These are the activations of a small neural network, seen along a few directions. Each row is one input.
Each table varies a few parts of the input and shows all the possible inputs, shuffled.
Descriptions start from the smaller parts, as in this example, which fits no table here: ring(5) and (point or (values(2) and line(4)) or line(11)).
Shared parts are said once, and a part with two or three values counts as separate values.
In the rows, zero is written as 128.

Other details of the inputs vary at random and push rows far along two fixed directions, the same in every table; ignore that.

Table:
r1: [ 92 204 185  94 138  68 107 177 168 148 223  78  47 105]
r2: [116  67 157 155 126  40 176 166 144  74 135 136 183  70]
r3: [119 130  99 136 131 197 174  59  93 155  79 137 124 142]
r4: [143  63 113 162 141  35 170 156 168  59 141 145 155  83]
r5: [155  59 112 137 131 158 106 130 104 126 135 158 178 157]
r6: [153 197 170  60 104  43 119 156 181  63 147  88  89  80]
r7: [141 116  75 167 146 109 177 119 102 115 115 198 138 136]
r8: [125  93 118 124 131  41 163 168 147  69 129 149 207  57]
r9: [114 161 121 155 122 182 176  80  60 171  87 166 118 157]
r10: [116 168 185 105 134 162 102 117 140 174 157  78  94 163]
r11: [152  99 116 133 136 211  95  76  95 155 120 147 133 184]
r12: [109 137  95 143 132 204 116  88  82 192 140 158 130 143]
r13: [132 183 150  90 100 150 129  90 173  98  97 100  77 133]
r14: [113 127 134 154 114 187 176  64  82 164  76 138 120 157]
r15: [146  67  99 124  94 141 103 133 101 130 128 160 199 149]
r16: [144  65 111 131 118  37 119 214 169  88 181 147 207 102]
r17: [106 168 182 109 141 160 105 116 135 184 156  98  75 156]
r18: [114 178 180 107 110 145 156  86 139 140 106  75  75 134]
r19: [126 173 110 139 121 132  49 166 117 128  74  85  73 134]
r20: [139 208 144  77  87 139 117  98 163 102  92 114 100 128]
r21: [144  61 111 155 158 147 108 114  98 142 142 180 144 151]
r22: [ 80 212 183 111 138  36  70 241 173 120 130  25  43  95]
r23: [146 115  78 160 139 124 170 103  71 112 114 193 133 139]
r24: [118 211 181  83  84 139 131  99 134 133  94  97 117 124]
r25: [122 147 105 126 119 191  93  78  86 168 146 160  84 170]
r26: [122 188 138  60  96 164  99 135 149 165 146  74 131 139]
r27: [150 147 139 104 120 137 142  79 134 103 110 100  81 129]
r28: [122 164  87 136 139 191 176  76  71 161  90 165 122 146]
r29: [138  63 106 169 156 129 117 133 131 136 150 179 151 140]
r30: [135 203 158  78 137  55 154 154 211  93 163  71  23  99]
r31: [132  66 112 139 144 149 127 151 118 138 144 142 203 126]
r32: [121  83 110 144 130 137 168 103 118  99  92 147 187 101]
r33: [121  76 104 154 142 132 181 100 114 109 100 142 173 106]
r34: [143 172 151  85 115 172  90 130 173 136 149  94  91 162]
r35: [123  55 161 155 144  50 134 209 146 109 190 127 200 102]
r36: [114 205 155  85 138  62  96 177 194 125 223  97  26 103]
r37: [154  77 113 145 109 142 147  85 103  84  85 160 163 120]
r38: [118 181  98 154 116 187  53 133 117 149  43 102  82 161]
r39: [115  76 132 144  90 125 121 152 104 151 136 143 223 140]
r40: [150  63 110 165 151 134 113 133 134 125 149 162 170 145]
r41: [ 99  74  83 184 169  28 102 247 132  91 115 117 176  67]
r42: [127  58 123 150 185  54 140 196 151 124 197 146 163  75]
r43: [147 118 101 140 118 187 157  54  85 138  78 151 105 163]
r44: [133 154 135 107 139 220 106  93 122 181 129 103 117 162]
Description of these inputs: line(4) and (point or (values(2) and line(5))).
Question: The inputs of r37 and r32 match in every part but the line(4) part. If r27 is changed in the same way as r37 into r32, which row does it become?
Answer: r33
Question: Change only the line(5) part in r7. List by row number the other rows that result.
Answer: r4, r13, r20, r30

Table:
r45: [138  26 116 167 165   5 135 226 155  79 202 163 201  73]
r46: [128 181 168  81 111 118 145 116 158 118 131  87  96 117]
r47: [128 185 167  73 143  65 100 187 191 119 198  72  57 106]
r48: [127  75 103 169 142 141 122 133  95 146 136 165 163 144]
r49: [125  88 111 150 114 208 117  88  82 166 104 157 191 166]
r50: [124 152  97 144  92 211 118  67  78 141  23 139 138 161]
r51: [120 182 129 118 123 179 145  76 111 154  94 122  76 150]
r52: [112 172 134 123 127 197  99  97 107 184 122 115  85 167]
r53: [126 194 153  89 137  94 144 137 164 113 150  88  52 109]
r54: [116 191 161  93 123 106  72 182 171 126 133  57  74 119]
r55: [137 125 122 127 121 142 147  94 123 115 112 142 130 131]
r56: [138  86 116 145 122 119 160 111 122 106 115 158 172 119]
r57: [132  75 112 151 128 143 119 131 112 138 135 156 184 138]
r58: [140  60 103 163 144  66 168 147 123  85 139 171 173  93]
Question: What do these inputs look like to the network?
Answer: values(2) and (point or line(6))
Question: The inputs of r52 and r51 match in every part but the values(2) part. If r49 is changed in the same way as r52 into r51, which row does it become?
Answer: r46
Question: Change only the values(2) part in r53. List by row number the other rows that result.
Answer: r48
